A small network was shown many inputs. Here are its activations along a few directions, one row for each input.
Each table varies a few parts of the input and shows all the possible inputs, shuffled.
Descriptions start from the smaller parts, as in this example, which fits no table here: line(4) and (point or line(9) or (values(3) and ring(5))).
Shared parts are said once, and a part with two or three values counts as separate values.
In the rows, zero is written as 128.

Other details of the inputs vary at random and push rows far along three fixed directions, the same in every table; ignore that.

Table:
x1: [127 140 126 159  64  60 180 141 150 184 156  49 106]
x2: [ 67 155 133  74  69 136 151 131 135 134 144  98 128]
x3: [222  50  76 201 145  91 133 176 157 186 121 132 148]
x4: [108 144 140  66  48 144 128 129 166 132 175 121 100]
x5: [160 112 145 183 130  60 102 145  98 186 100  66 126]
x6: [ 86 177 141 101  56 112 166 111 154 111 137 130 121]
x7: [112 143  68 157  88 166 192 157 163  86 154 143 153]
x8: [183 108 104 161 150 191  98 168 138 113 127 190 151]
x9: [112 132 176  98 137 129  92 102  94 116  97 124 158]
x10: [114 159  93  70  38 129 136  87 141 131 166 146  94]
x11: [111 131 180 104 157 103 133 108 137 102  98 147 114]
x12: [118 161 163 120 158 124 121  92 105 114 106 149 108]
x13: [199  88 123 169 114  46  95 119 127 195 119 110  97]
x14: [117 159 115  73  53 151 123 117 145 111 189 114  87]
x15: [168 120 131 188 134  67 102 137  82 172 108  63 117]
x16: [ 85 135  83 139  98 170 185 177 164 146 156 147 168]
x17: [148 134 175  90 131 133  73 115 131 127 121 161 105]
x18: [107 133 164 103 178 123 134 101 125 110 115 131 102]
x19: [ 96 154  70 163  88 178 172 161 138 137 158 154 160]
x20: [109 112 163  87 161 135 105 102  98  98 115 101 143]
x21: [126  95 104 150 182 178 133 166 128 113 108 140 168]
x22: [122 154 164 123 148 111 120  93 113  91 100 153 108]
x23: [112 126 166 105 168 110 135 103 131  86 109 135 102]
x24: [ 99 149 145 110 179 125 111 102 100 119 125 136 103]
x25: [141 112 163  85 153 143  82 111 139 110 138 137  88]
x26: [141 124 101 172 185 170 149 148 133 104 115 163 152]
x27: [179  88  64 143 169 167 122 142 143 112 126 194 147]
x28: [ 85 131  72 141 109 176 187 168 158 131 167 135 155]
x29: [175 109 140 184 125  70  98 124  75 157 113  52 142]
x30: [138 128 123 174 168 164 145 154 147 128  96 181 170]
x31: [134 114  92 159 178 180 124 162 113 106 110 146 168]
x32: [115 130 153  99 157 137  94  94  85  92 115 105 139]
x33: [ 97 156 167 109 162 116 108 109 112 143 108 154 122]
x34: [137  97 134  75 156 121 100  87 133 120 126 157  88]
x35: [130 120 124 145  44  65 151 142 124 174 159  14 143]
Each input here is: ring(5) and (values(2) or line(5)).
Question: Changing only the ring(5) part turns x4 into x17. The same change can be made to x35. Which row results?
Answer: x9
Question: Change only the ring(5) part in x18. List by row number the other rows that result.
Answer: x1, x12, x26, x30
Question: Change only the ring(5) part in x28. List by row number the other rows that result.
Answer: x16, x19, x24, x33

Table:
x36: [110 136 117 129 139 191 144 156 141 107 123 155 172]
x37: [121 138 107 148 113 122 155 140 121 134 140 105 123]
x38: [123 130 190 114 179  96  82  93  86 138  97 107 102]
x39: [121 130 124 152 103 133 142 145 131 141 138  97 140]
x40: [122 134 104 145 111 116 157 133 121 135 134 108 129]
x41: [ 87 143 135  51 134 182 103 101 121  86 123 178 133]
x42: [135 126 104 131  99 129 122 142 127 140 147 105 127]
x43: [123 132 102 146 119 126 145 132 125 129 153  97 126]
x44: [116 130 117 141 104 120 139 142 120 147 139 106 150]
x45: [114 128 114 132 138 192 149 156 146 102 117 161 183]
x46: [134 147 110 150  99 120 136 136 127 141 139 121 121]
x47: [119 130 112 145 105 106 156 139 142 137 126 121 127]
x48: [124 131 192 111 183  88  79 100  83 137 102 111 107]
x49: [137 140 109 148 101 122 137 136 137 148 148 125 121]
x50: [140 124 111 132  97 130 123 145 134 132 147 103 127]
x51: [124 127  98 143 116 121 147 126 124 131 148  99 132]
x52: [137 145 118 150  96 121 137 138 134 133 140 119 121]
x53: [127 135 188 116 184  79  94 101 106 125  92 124  83]
x54: [112 161 161  89 106 111 115  94 126 124 140 128  88]
x55: [140 130 109 139 104 124 137 135 140 151 154 124 117]
x56: [166  92 135 164 191  86 116 134 128 160 105 128 117]
x57: [182  89 131 162 177 107  84 143 107 151 107 115 121]
x58: [170  94 131 173 190  93 111 122 107 130 106 106 133]
x59: [113 117 113 120 144 178 157 148 169 104 128 184 150]
x60: [100 148 154  86 120 111 127  87 117 101 141 100 101]
x61: [125 137 114 150 112 122 156 142 128 127 139 102 123]
x62: [126 128 161  85 183 143  92  89 115 111 106 185 113]
x63: [ 80 140 150  56 149 164 135  98 148  92 119 192 122]
x64: [122 127 129 146  99 127 143 137 133 136 133  98 144]
x65: [111 139 148  71 101 110 105  92 115 117 132 113 106]
x66: [110 137 143  68 103 116 102  95 111 128 134 115  97]
x67: [119 133 127 147 104 126 139 151 127 138 144 101 145]
x68: [109 123 119 134 134 184 143 157 140 101 124 164 182]
x69: [141 123 106 132 102 128 130 140 135 148 151 115 118]
x70: [188  84 137 158 173  95  97 129 117 148 104 125 124]
x71: [142 112 106 124  91 124 127 136 133 137 139 110 131]
x72: [144 134 119 147  95 117 141 133 146 137 142 124 125]
x73: [183  88 131 160 176  99  94 131 112 155 107 125 121]
x74: [105 164 148  90 103 106 116  87 110 125 128 130  98]
x75: [ 96 152 152  86 115 103 138  89 109 112 124 113 101]
x76: [ 98 153 152  88 124 116 124  91 114 105 146  99  95]
x77: [113 141 156  73 101 114 104  98 120 111 135 109 102]
x78: [147 116 115 131  95 124 135 138 144 135 146 115 123]
x79: [127 132 117 147 107 117 159 137 130 122 134 104 128]
x80: [116 139 110 148 111 113 150 146 138 144 133 117 118]
x81: [129 121 110 122 132 189 142 142 160 101 134 190 154]
x82: [143  99 132 147 218 156 116 145 139 123  99 187 140]
x83: [116 144 154  77 105 105 120  84 128 128 139 132  95]
x84: [139 140 120 148  93 116 140 133 136 129 134 120 126]
x85: [162  96 141 180 183 103 103 135 102 156  93 110 145]
x86: [116 135 107 145 109 107 152 139 137 144 129 120 123]
x87: [139 135 105 145  99 116 139 130 137 150 142 128 127]
x88: [145 121 113 135 100 130 132 143 142 140 151 114 119]
x89: [127 125 119 138 115 115 153 144 157 145 148 117 113]
x90: [104 131 113 131 139 175 155 151 157  94 114 182 154]
x91: [123 134 111 143 107 125 146 142 126 151 132 101 150]
x92: [123 139 113 145 110 130 144 149 127 149 137  98 145]
x93: [127 115 101 117 129 201 125 157 146  99 132 170 156]
x94: [103 123 114 126 134 183 143 149 136 104 121 170 185]
x95: [159 109 132 156 195 152 105 131 120 106  82 191 156]
x96: [166 101 139 151 205 162 101 140 133 114 104 188 141]
x97: [ 91 147 164  86 107 112 121  90 113 125 123 106 116]
x98: [128 130 115 144 104 121 150 141 131 144 129 101 154]
x99: [184 101 140 174 173  89 103 125 119 149 100 135 126]
x100: [ 96 136 149  50 129 183 106 106 132  78 121 175 127]
Question: What do these inputs look like to the network?
Answer: ring(5) and (values(3) or line(4) or line(6))
Question: Changing only the ring(5) part turns x94 into x44. The same change can be made to x47. Which row results?
Answer: x86
Question: Changing only the ring(5) part turns x75 into x40. The same change can be made to x71. Which row results?
Answer: x66
Question: Change only the values(3) part in x39. List by row number the other rows that result.
Answer: x36, x67
Question: Change only the line(4) part in x59. List by row number the other rows that result.
Answer: x60, x79, x90
